A small network was shown many inputs. Here are its activations along a few directions, one row for each input.
In each table, some parts of the input vary, and every possible input appears once, in random order.
Descriptions start from the smaller parts, as in this example, which fits no table here: one of 3 separate values, together with either a single point or one of 11 places around a ring or (one of 4 places along a line, together with one of 8 places around a ring).
Shared parts are said once, and a part with two or three values counts as separate values.
In the rows, 128 means zero.

Table:
row 1: [172 126 143 123 118 115 130 123 106 170 104 115 136 105 161]
row 2: [108 109  85 140 130 128 111 141 139 111 140 116 107 156  99]
row 3: [125 135 109 100 116  94 144 149 150 118 128 151 127 139 102]
row 4: [132 120  74 137 131  93 113 141 107 124 119 112 127 135 110]
row 5: [154 134  82 126 122  80 138 144 118 124 119 134 131 128 114]
row 6: [124 116 167 122 113 167 117 128 150 152 139 110 112 143 136]
row 7: [108 114 171  92 112 155 126 119 141 156 129 120 118 122 143]
row 8: [ 96 121 109  98 114 119 134 141 154 111 144 141 115 142 105]
row 9: [ 87 191 130 181 195 146 155 114 120  20 151 208 162 120 109]
row 10: [165 113 140 158 122 143 107 122 127 158 122  91 119 133 147]
row 11: [109 188 207 191 194 195 158  75 101  49 133 189 191  87 150]
row 12: [137 120 154  92 115 122 138 116 110 169 111 119 134  97 166]
row 13: [140 119  81 156 127 105 115 147 132 121 129 113 118 154 101]
row 14: [108 121 102 128 120 126 125 150 160 112 148 133 109 163  91]
row 15: [143 128 174  92 107 132 143 124 141 162 121 129 128 108 150]
row 16: [121 129  92  96 119  86 140 140 123 129 119 139 131 121 118]
row 17: [151 114 136 135 125 130 107 116  98 165 113  91 129 110 160]
row 18: [125 105 148 138 125 168 103 116 128 154 133  94 110 139 143]
Changing only one part turns row 1 into row 5. The same change can be made to row 12. Which row results? -> row 16
What is each input in this table made of? -> one of 2 separate values, together with either a single point or one of 8 places around a ring

Table:
row 19: [138 176 145 184 186 135 137 104  75  75 106 159 183 100 132]
row 20: [157 100  93  77  88  67 120 144 108 202  98  93 117 108 149]
row 21: [ 75 161 179 110 153 161 170 114 149  67 140 193 164 123 119]
row 22: [129  88 130  39  73 108 127 150 156 194 122  99  97 138 116]
row 23: [145  91 141  92  71 137 103 144 163 190 135  73  74 150 136]
row 24: [103 134  17 142 137  73 128 171 150  59 154 150 109 175  49]
row 25: [128 189 142 147 175 121 165 107  95  81 126 195 167  77 150]
row 26: [100 140 160 196 179 197 116  96 118  74 146 141 147 134 127]
row 27: [164  78 119 133  91 140  95 134 140 195 133  61  84 150 150]
row 28: [ 92 160 188 165 151 188 142 106 156  66 159 168 135 132 134]
row 29: [176  93  94 124 104  82 104 139  99 204  89  75 131 122 147]
What is each input in this table made of? -> either a single point or (one of 2 separate values, together with one of 5 places around a ring)
Change only the choice among 2 separate values in row 25. List by row number the other rows that result. -> row 20

Table:
row 30: [138 146 156 147 133 146 131 124 149 105 136 128 127 130 113]
row 31: [ 86 138  37 154 135 103 115 159 160  65 152 150 119 169  66]
row 32: [137 126 143 105 103 119 143 152 148 159 126 128 100 136 122]
row 33: [142 119 110 133 123 107 127 122 111 147 112 108 137 111 144]
row 34: [147 117 144 109 107 130 129 145 151 153 124 111 124 136 112]
row 35: [100 123 133 137 143 162 133 110 111 104 136 128 130 117 133]
row 36: [109 119 145  95 107 120 130 148 143 159 134 122 109 137 135]
row 37: [100 121 124  83 117 117 125 128 122 155 130 117 104 121 139]
row 38: [154 155 126 166 152 127 126 125 110 105 132 134 148 131 134]
row 39: [133 139 114 167 161 135 123 118 101 115 128 142 140 112 140]
row 40: [124 151 115 115 145 111 147 124 118 112 139 161 139  96 139]
row 41: [122 141 128 152 150 118 138 118 104 108 132 137 152 104 134]
row 42: [147 156 136 151 140 115 134 122 111  99 131 137 147 117 123]
row 43: [125 110 140  96 108 143 120 137 141 154 132 110 128 136 122]
row 44: [ 94 120 137 116 139 154 140 109 123 104 130 141 151 127 132]
row 45: [130 133 108 100 122  92 139 135 113 155 109 130 116 108 140]
row 46: [113 102 124 118 111 131 114 112 120 142 125  99 120 125 145]
row 47: [150 121 104 145 134 116 107 122 105 156 109 109 124 119 145]
row 48: [113 134 156 139 134 157 120 121 137 106 140 128 126 126 123]
row 49: [136 137 152 173 143 147 121 123 150 113 133 136 127 146 129]
row 50: [151 136 116 105 109  89 143 147 123 144 111 134 121 120 139]
row 51: [156 115 134 132 104 135 124 133 149 153 134 105 115 131 122]
row 52: [103 127 163 120 136 148 128 123 147 114 136 145 146 134 118]
row 53: [100 139 155 112 130 145 135 128 147 118 139 163 114 128 125]
row 54: [105 121 126 154 157 167 118 115 109 109 136 127 128 126 144]
row 55: [118 102 120 134 124 136 102 116 114 147 125  96 117 137 155]
row 56: [134 155 133 127 133 106 158 132 122 107 125 168 144 123 134]
row 57: [146 152 132 129 136 120 146 120 120 101 126 151 160 123 118]
row 58: [153 123 121 117 111 100 136 136 123 145 102 127 146 126 128]
row 59: [159 123 121 140 111 101 127 127 119 143 108 118 134 121 133]
row 60: [131 140 159 129 133 147 141 121 155 115 129 151 136 134 103]
row 61: [ 87 137 135 106 142 139 138 117 124 112 137 153 119 113 136]
row 62: [123  88  40 110 119  89 122 162 138 116 145 114  93 176  65]
row 63: [121 148 160 122 129 131 151 141 155 113 133 156 125 137 123]
row 64: [129 106 140 142 115 140 104 128 133 155 128 102 110 151 142]
row 65: [170 129 115 149 124 111 111 132 112 145 111 108 127 134 140]
row 66: [117 130 146 160 146 173 118 119 133 116 136 133 120 143 132]
row 67: [163 117 132 147 115 140 114 132 144 156 134 101 112 149 133]
row 68: [114 107 122  88 116 139 119 123 119 143 126 102 134 125 134]
row 69: [126 107 144 125 106 142 115 126 132 153 127 105 104 135 125]
row 70: [142 123 107 103 125 106 122 128 119 149 110 115 143 106 132]
row 71: [126 145 124 123 148 122 140 118 110 107 129 144 159 103 125]
Changing only one part turns row 63 into row 32. The same change can be made to row 49. Which row results? -> row 67
What is each input in this table made of? -> one of 2 separate values, together with either a single point or (one of 4 places along a line, together with one of 5 places around a ring)
Start at row 37 and move only the place on the line of 4, one step at a time. The first step leads to row 68. Which rows follow, in order? -> row 46, row 55
Change only the place on the ring of 5 in row 59. List by row number the other rows that result. -> row 33, row 46, row 51, row 69

Table:
row 72: [ 96  80  34  54  79  70 126 175 151 148 128  88  92 161  80]
row 73: [137 121 202 172 135 215 115 106 156 130 154 117 113 145 138]
row 74: [102 123 196 131 126 201 115 128 189 117 162 133  94 165 109]
row 75: [196 156  94 111 121  38 165 136  94 155  90 151 158  81 160]
row 76: [141 170  96 121 172  80 169 110  50 103 101 179 171  62 162]
row 77: [ 81  81 143  92 104 169  89 133 149 164 144  85  84 164 120]
row 78: [ 80 109 191  95 106 186 151 133 204 114 176 150 100 174  97]
row 79: [164  98  72 115 115  78 110 129  75 193  97  73 126  97 157]
row 80: [128 158  66 196 180 112 117 129  81  65 129 148 162 115  98]
row 81: [190  90 143 144  86 134  91 141 143 193 115  53 105 167 132]
row 82: [147  91 122 103  80 120 100 165 172 184 129  77  84 191 111]
row 83: [ 64  72 126  58  93 162 116 136 178 165 148 108  89 162 107]
row 84: [ 93 163 128 131 135 140 160 143 187  42 160 202 148 163  65]
row 85: [ 26 129 148 102 139 173 146 123 171  52 162 170 119 140  88]
row 86: [ 82 145 158 190 173 197 116  89 111  65 157 138 138 124 147]
row 87: [134 104 192  64 107 155 119  95  95 200 100  93 122  80 201]
row 88: [138 164  89 175 178  93 139 117  60  95 109 161 184  79 139]
row 89: [145 133  41 135 120  62 130 175 156 105 129 131 109 164  80]
row 90: [123  88 174 117 117 173 104  92 107 202 102  75 127 105 187]
row 91: [ 46 140 147 145 165 184 122 116 142  55 166 155 122 148 124]
row 92: [126 130  53 103 103  44 146 179 174 102 138 153 118 167  55]
row 93: [150 191 171 191 174 141 159 104 105  77 116 181 174 101 136]
row 94: [161 113  89  70 107  55 137 129  67 202  86  98 128  75 178]
row 95: [127  73 151 133 114 192  79 106 121 165 130  57  99 143 154]
row 96: [197 124 176  80  77  96 129 134 124 229  98 104 113  95 181]
row 97: [122  89  39  94  96  80 106 168 125 153 124  76  85 164 102]
row 98: [107 176 128 170 163 151 142 135 158  51 157 189 137 162  88]
row 99: [153  91  44 135 118  94  90 142  95 169 119  57  98 133 121]
row 100: [144 146 240 106 125 179 152  99 134 165 121 147 135  83 184]
row 101: [ 92 147  53 149 172  93 122 140 109  54 141 166 133 137  79]
row 102: [ 93 149 186 171 165 179 137  81  95  90 125 142 166  91 185]
row 103: [143 184 148 210 175 159 137 115 129  50 138 172 157 133  95]
row 104: [146 132 225 151 132 197 130  97 138 155 132 125 132 108 169]
row 105: [199 104 163 121  85 115 103 126 123 219 100  72 123 127 161]
row 106: [ 78 133  56 107 144  79 141 150 139  45 141 178 142 137  56]
row 107: [130  87 114  67  55 106 118 170 195 181 142  99  88 186  86]
row 108: [158 191 181 148 154 130 179 106 107  97 103 197 189  84 164]
row 109: [201 145  93 166 137  54 134 136  99 149 103 137 161 106 129]
row 110: [ 93 164 196 119 159 162 158  86  92 103 118 166 169  61 198]
row 111: [186 141  51 178 136  74 120 148 121 117 127 117 125 137  98]
Changing only one part turns row 110 into row 102. The same change can be made to row 96. Which row results? -> row 105
What is each input in this table made of? -> one of 5 places along a line, together with one of 8 places around a ring
Change only the place on the ring of 8 in row 89. List by row number the other rows that result. -> row 74, row 77, row 82, row 91, row 97, row 98, row 101
Change only the place on the line of 5 in row 93. List by row number the other rows that result. -> row 84, row 98, row 103, row 108
